Each row below holds a small network's activations on one input, seen along a few directions.
In each table, some parts of the input vary, and every possible input appears once, in random order.
Descriptions start from the smaller parts, as in this example, which fits no table here: one of 5 places around a ring, together with either a single point or one of 11 places around a ring or (one of 3 separate values, together with one of 6 places along a line).
Shared parts are said once, and a part with two or three values counts as separate values.

Other details of the inputs vary at random and push rows far along three fixed directions, the same in every table; ignore that.

Table:
r1: [-56.9  -9.1   7.7  45.8   0.9 -24.7  63.5  13.3 -10.9   0.5  -3.5  32.1]
r2: [-32.9 -15.2  19.2  47.3   1.5  -4.0  27.1 -12.2 -17.8  29.0  33.9   8.5]
r3: [ 25.3  43.5  50.7  29.0 -23.9  41.5  -5.1  17.5  -8.7  32.1   3.1 -79.4]
r4: [-23.4 -52.9   4.9  39.5 -12.1  11.4  21.0 -35.7  -6.4  49.3  38.0 -12.0]
r5: [  6.2  36.8   8.7 -12.1  12.1 -31.1  -7.1  26.0  -1.9 -29.7 -29.3  23.7]
r6: [  9.4  28.0  -4.7 -12.4  11.9 -22.6   6.0  38.1   0.2 -27.4 -40.1  14.1]
r7: [ 27.6  19.9  43.7  -1.7 -16.0  45.6 -35.3 -18.0   7.1  23.4  46.4 -78.3]
r8: [-56.0 -41.6 -26.0  54.1 -21.9 -25.3  35.9  -1.7 -11.7  19.1   1.1  53.8]
r9: [-63.1 -24.7 -12.5  51.1   1.9 -26.0  41.8  -1.0 -16.7   6.3  27.1  50.9]
r10: [-46.2 -32.7 -30.2  55.6  -8.7 -21.2  37.2  10.8 -21.4  27.5   0.8  45.5]
r11: [ 23.7   6.1  39.6  -0.5 -26.0  47.3 -19.2 -19.6  16.9  27.2  33.1 -84.7]
r12: [  5.4  74.1  28.2 -10.8   7.7 -24.9  -2.5  48.8   0.0 -47.2 -39.8   9.5]
r13: [ 21.7 -30.8 -46.4 -36.9   8.6 -28.0 -47.5 -20.3  10.2 -13.6   1.8  35.6]
r14: [-36.3 -37.3 -11.3  38.9 -19.7  48.6   7.9 -61.4 -36.6  57.2  45.4  20.9]
r15: [-20.2  -2.2  12.8  31.2  -0.8   9.0  31.4  12.2  -9.1  17.2  14.5 -17.2]
r16: [ 40.6 -35.0 -56.7 -68.4  16.1  38.8 -40.5 -49.1   1.5  -1.0  -2.9  14.4]
r17: [ 34.8 -37.9 -28.8 -39.7   8.4 -17.6 -36.2 -24.3  16.8   0.0 -16.1  14.9]
r18: [ 32.5 -43.4 -35.1 -45.1  32.0  -9.7 -21.0 -16.9  14.8  -5.6   3.2   6.9]
r19: [ 24.6  24.6  23.3  14.8 -33.4  41.3 -20.8  10.9   2.1  26.3  16.1 -70.6]
r20: [  1.3  60.3  21.1 -18.6  21.9 -12.4  24.2  56.9   9.3 -54.2 -35.8  -7.5]
r21: [  5.2  62.0  28.3 -14.1   2.4 -22.9  12.7  48.2   7.0 -45.1 -57.1   1.0]
r22: [ 22.3 -26.7 -39.9 -59.7   8.1  27.4 -25.7 -49.4   6.0 -11.7 -14.3  27.9]
r23: [ 22.3  50.2  59.7  26.6 -21.7  29.0 -18.9   4.9  -9.8  26.2  13.4 -63.7]
r24: [ -0.9  23.3  -5.5 -21.7  18.0 -13.9  15.5  39.5  11.0 -45.1 -20.0   8.0]
r25: [ 25.0 -33.9 -25.6 -46.1  26.5 -17.7 -37.2 -29.2  13.1  -9.4  17.7  15.4]
r26: [ 40.5 -37.5 -38.5 -50.1   0.0 -11.7 -49.7 -27.1  25.2  -3.2  -9.0   6.0]
r27: [-32.7  32.4  13.3   3.8   6.3 -26.2  42.4  38.7   9.6 -48.2 -28.0  24.1]
Description of these inputs: one of 3 separate values, together with either a single point or (one of 2 separate values, together with one of 4 places along a line).
The inputs of r10 and r12 match in every part but the choice among 3 separate values. If r16 is changed in the same way as r10 into r12, which row does it become?
> r14
Which other rows agree with r21 in the choice among 3 separate values? List them by row number.
> r1, r4, r8, r11, r17, r22, r26, r27
Change only the choice among 2 separate values in r18. List by row number the other rows that result.
> r3

Table:
r28: [  5.3   3.7  -3.0 -26.6  -7.0  -1.8  -6.7  -6.0   2.0 -17.3  -9.3  12.3]
r29: [-38.4 -41.5 -22.7  47.8  -4.8   3.0  31.6 -24.4 -20.7  43.2   9.5  41.9]
r30: [ 38.1   1.1  28.2  10.7 -44.8  27.2 -63.4 -26.7  10.7  44.4  35.6 -69.1]
r31: [ 11.8  -1.4  -4.0 -12.6  22.8 -12.0  -5.3   5.1  12.3 -17.8   3.0  -0.1]
r32: [ -1.4  17.5  -9.2   0.2   3.1  10.4   4.1  10.4  -6.8  -6.6 -13.8   5.6]
r33: [ 44.5 -24.3   9.4   4.9 -18.9  18.5 -70.4 -41.7   0.9  55.2  53.2 -55.4]
r34: [  0.6   2.0   2.6   6.6   7.6  -3.1  12.7  13.8   4.0   1.9 -18.7   0.0]
r35: [-19.8  37.2  31.6  46.5 -15.7  21.7  32.4  37.8  -9.7  12.7  -2.6 -36.1]
r36: [ -1.5   9.5   0.1  -4.0  -3.0   6.7   8.6   8.1 -16.7  -1.2 -15.3  10.0]
r37: [  0.8   4.6  -5.5  -1.0   0.0  -3.0   9.8  23.3  -2.5  -3.5 -12.0  -4.7]
r38: [  7.5   7.1   3.1 -19.3  21.0  -3.0  -8.0  -9.5   2.3 -12.1  -4.3  12.3]
r39: [  6.9  -4.3  -7.0 -12.6   3.4  -9.1  -6.3   2.9  21.3 -21.2  -8.3   0.2]
r40: [ 11.9  -3.1   2.3 -19.7  19.0 -16.9  -2.0   2.3   7.5 -12.3  -2.0   0.5]
r41: [  5.7  -5.5  -2.0 -16.6   3.6 -12.8  -3.7  -2.1  21.6 -13.1 -13.4   0.5]
r42: [  9.6  -1.3  -7.0 -21.2  14.4 -15.7  -3.7   9.2   4.9 -15.3   5.6  -1.3]
r43: [  8.3   6.8   2.1 -22.7  17.3  -5.0  -6.4  -8.9  -2.4 -12.7  -3.4  11.3]
r44: [  5.2  10.6  -8.2 -19.6  17.3   0.7 -10.4  -0.8   1.5 -17.6   4.6  10.2]
r45: [  1.9 -12.9 -12.4  -6.7   4.3 -15.4  11.6  14.4  -4.7  -4.9 -15.1  15.5]
r46: [-11.4   5.1  -1.5  -9.4  -0.8  -8.3   6.6  -5.9  -0.8 -16.6 -17.5  21.1]
r47: [ -1.6   3.5  12.4  -0.6  18.6 -13.1   7.9   9.0   6.5  -8.1  -3.2   0.6]
r48: [-18.2  31.6  26.0  22.1 -15.4   5.7  19.7  27.4   8.0 -10.2  -2.5 -25.5]
r49: [ -7.3 -12.4  -6.7  -9.6  -4.5 -21.7   9.9   6.8   4.1 -16.6 -10.0  13.3]
r50: [  6.8  -6.8  -2.3 -18.9   0.6 -15.3  -3.3  -2.0  14.7 -16.2 -12.9  -1.3]
r51: [  8.9   6.1  -0.3 -25.8  11.4  -5.8  -5.8  -4.9  -7.5 -13.4   1.4  12.1]
r52: [ -3.0  15.6  -7.0  -1.9  -2.4   7.6   9.0  10.9 -13.2  -2.3 -12.1   7.8]
r53: [  6.1   7.3  -3.6 -15.1  20.8   0.5 -10.6  -6.2   2.1 -16.8   1.2  11.7]
r54: [-14.4  32.9  35.2  50.8 -13.6  22.8  32.0  30.5  -8.2  12.6  -3.3 -36.8]
r55: [  2.9 -40.2 -28.8 -13.3 -10.0  18.2 -30.4 -38.4   8.3  14.2  23.8   4.9]
r56: [-18.4  44.8  33.8  46.2 -13.9  31.8  29.6  21.1 -16.6  11.1  -6.4 -20.2]
r57: [ 12.4  -4.8   0.7 -23.3  13.7 -16.7  -2.4   7.6   2.2 -13.1   2.2   0.4]
r58: [  1.4   7.2  -9.8 -25.4  -6.0  -0.1 -10.2  -4.3   4.7 -18.6  -6.9   8.5]
r59: [-17.6  42.6  40.3  41.0 -19.0  27.6  33.8  16.4 -22.7  17.7  -9.0 -23.7]
r60: [-45.5 -65.4 -36.5  44.6 -13.1   0.1  17.3 -42.9  -8.8  34.7  31.0  49.6]
r61: [  4.6   7.9  -5.9 -24.2  13.6  -3.1  -8.8  -0.3  -5.7 -15.9   3.4  10.4]
r62: [-42.2 -53.4 -35.0  71.9 -14.8 -33.9  16.4 -10.9 -29.1  53.0  14.5  58.3]
r63: [  3.2   4.5  -0.3 -19.5   2.2   0.5  -9.3 -11.5  12.4 -15.0 -14.7  14.2]
r64: [  2.9   2.6   1.3   3.2   3.5  -6.4  15.8  13.3  -0.6   1.4 -17.3  -1.9]
r65: [ 27.9 -30.7  -0.1  -6.1  -5.4  31.8 -37.0 -30.0  10.6  33.8  50.5 -55.3]
r66: [  5.4  -3.5 -10.4 -20.9  -5.2 -12.4  -4.4   7.1  14.2 -17.6  -5.3  -1.7]
Describe the family of inputs behind these rows.
> one of 3 separate values, together with either a single point or (one of 2 separate values, together with one of 6 places around a ring)
The inputs of r46 and r59 match in every part but the choice among 3 separate values. If r39 is changed in the same way as r46 into r59, which row does it become?
> r54
Change only the choice among 2 separate values in r29. List by row number the other rows that result.
> r34

Table:
r67: [-12.4  27.5 -15.2 -14.8   2.6 -32.2 -13.5  12.7  -1.1 -36.6 -25.0  54.1]
r68: [-31.1  36.4  29.9  39.9 -20.1  -9.5  26.2  13.3 -20.9  -1.4  -5.1  24.3]
r69: [ 19.7  88.7  54.6  11.4 -14.3  54.9  15.3  55.5 -11.7  -8.1 -16.9 -76.3]
r70: [ 53.5 -17.3  -4.7 -49.2 -10.0  33.8 -45.1 -29.5  13.1   9.4 -13.6 -40.0]
r71: [-42.8  -3.2  24.2  46.6  -2.8 -63.6  54.2  48.5  12.1 -14.2  11.9  -2.2]
r72: [  9.4  -6.3   9.7 -35.0   8.4  12.9 -10.5 -24.2  17.1  -7.5   1.0 -12.6]
r73: [-26.3 -39.7   6.5  47.4 -15.6  10.8   9.1 -40.7 -23.3  59.2  33.2  15.7]
r74: [ 31.6  29.5  -3.9 -45.1  36.1 -25.5 -16.6   4.8  -3.5 -37.5 -31.2  25.0]
r75: [ 68.4 -19.6   7.9 -18.9   3.4 -29.2 -78.0  -4.3  30.3  13.9  25.5 -54.4]
r76: [-35.6  51.6  36.9  25.1 -26.9  18.4  24.3  17.9   0.2 -25.3  -0.6 -22.2]
r77: [-29.8 -46.1  -5.0  36.8  -2.5  29.7  26.9 -29.0 -10.7  39.8  52.5  -0.4]
r78: [ 17.1 -15.5 -11.2  -9.6 -26.4  23.6 -17.5 -21.3   6.2  15.2  -5.9 -11.7]
r79: [  2.3 -21.6 -17.7 -11.5  18.3  18.1  -0.6 -13.5   1.5  -4.5  27.3  -4.0]
r80: [  2.6 -16.9 -31.7 -16.9  27.0 -18.3 -13.3  -8.4 -17.0  -4.5   3.2  41.8]
r81: [  0.2   4.5 -24.5 -21.6  27.3 -22.7  25.4  15.5  -2.2 -28.4 -53.3  43.7]
r82: [-16.6   0.7 -13.2 -32.8  42.2 -28.1  27.6   4.4   7.7 -42.2 -30.6  43.5]
r83: [-37.7 -50.3 -37.7  48.9  -7.4  12.5  36.0 -17.4 -23.8  54.3  19.9  27.9]
r84: [-19.3  61.0  76.5  29.3 -38.8  47.6  23.2  14.6   1.2   1.2  13.6 -61.8]
r85: [ -4.9  23.4 -20.5 -21.8  39.1 -32.6   2.1  32.5 -15.4 -39.3 -24.2  55.7]
r86: [ 70.4 -37.5 -14.2 -30.1  -4.2 -14.2 -67.3   3.2  42.8  17.0   1.8 -66.3]
r87: [-18.8 -49.0 -46.7  22.0 -35.4  13.8  -7.7 -34.7  -2.3  39.6  16.5  20.2]
The inputs of r76 and r87 match in every part but one. If r77 is changed in the same way as r76 into r87, which row does it become?
> r83
Describe the family of inputs behind these rows.
> one of 3 separate values, together with either a single point or one of 6 places along a line
Change only the choice among 3 separate values in r84. List by row number the other rows that result.
> r68, r78

Table:
r88: [-13.3  -3.5   1.6 -71.8  80.5 -43.2  40.1  15.7  37.0 -93.5   6.4  25.3]
r89: [ 59.0   5.3  20.7 -31.2 -14.3  23.3 -55.2  -6.9  18.1  20.8  14.1 -70.7]
r90: [ 30.5 -14.1 -27.8 -46.7   7.1  -6.0 -19.6  -6.6  17.2 -20.9 -20.4   3.0]
r91: [-31.1  27.0  38.0  59.0 -26.3  44.8  33.6   1.0 -23.3  34.5  11.8 -21.4]
r92: [  6.3 -32.9 -17.9  12.9  -0.3 -40.4 -17.3   1.6   2.2  12.0  12.0   9.2]
r93: [-29.7 -32.6 -27.2  32.5   3.7 -33.0  18.7  -1.2  -5.7  18.4   0.0  34.5]
r94: [-20.4  57.3  35.2  21.2  -7.3  18.1  36.8  31.8 -19.3 -11.7 -22.6  -4.2]
r95: [ 16.4 -55.6 -31.1   0.7 -15.7  29.1 -21.9 -40.8   5.3  39.6  32.7 -24.4]
r96: [  3.6 -48.8 -10.5  32.8 -16.6 -15.7 -29.5 -18.0   6.6  47.7  39.1 -11.7]
r97: [-30.5  60.4  54.2  58.5 -26.2  30.3  54.2  48.8 -17.4   7.4 -10.8 -41.0]
r98: [  3.2  13.7 -14.3 -36.5  11.6   2.8  -9.0 -13.8  -6.0 -25.7 -24.2  39.2]
r99: [-17.2   7.2 -12.1  -3.8   6.2  10.3  10.0  -9.0 -20.8  -8.1  -8.3  41.2]
r100: [-25.0 -41.3 -26.8  10.8  -3.6   8.5   8.5 -27.7 -12.6  19.9   4.8  36.0]
r101: [ 69.2  19.5  30.8 -32.0 -17.0   4.5 -69.6   3.8  29.0   0.5  13.5 -81.5]
r102: [  8.5  73.4  10.7 -37.1  16.4   0.6   0.1  25.1  -3.8 -59.8 -46.6  27.7]
r103: [-29.4 -34.9 -23.4  30.6   1.7 -33.9  20.2  -3.9  -6.3  19.0  -1.4  38.7]
Describe the family of inputs behind these rows.
> either a single point or (one of 3 separate values, together with one of 5 places along a line)
Change only the choice among 3 separate values in r102. List by row number the other rows that result.
> r98, r99
Change only the place on the line of 5 in r93. List by row number the other rows that result.
> r91, r95, r96, r102
Change only the place on the line of 5 in r103. List by row number the other rows that result.
> r90, r98, r100, r101
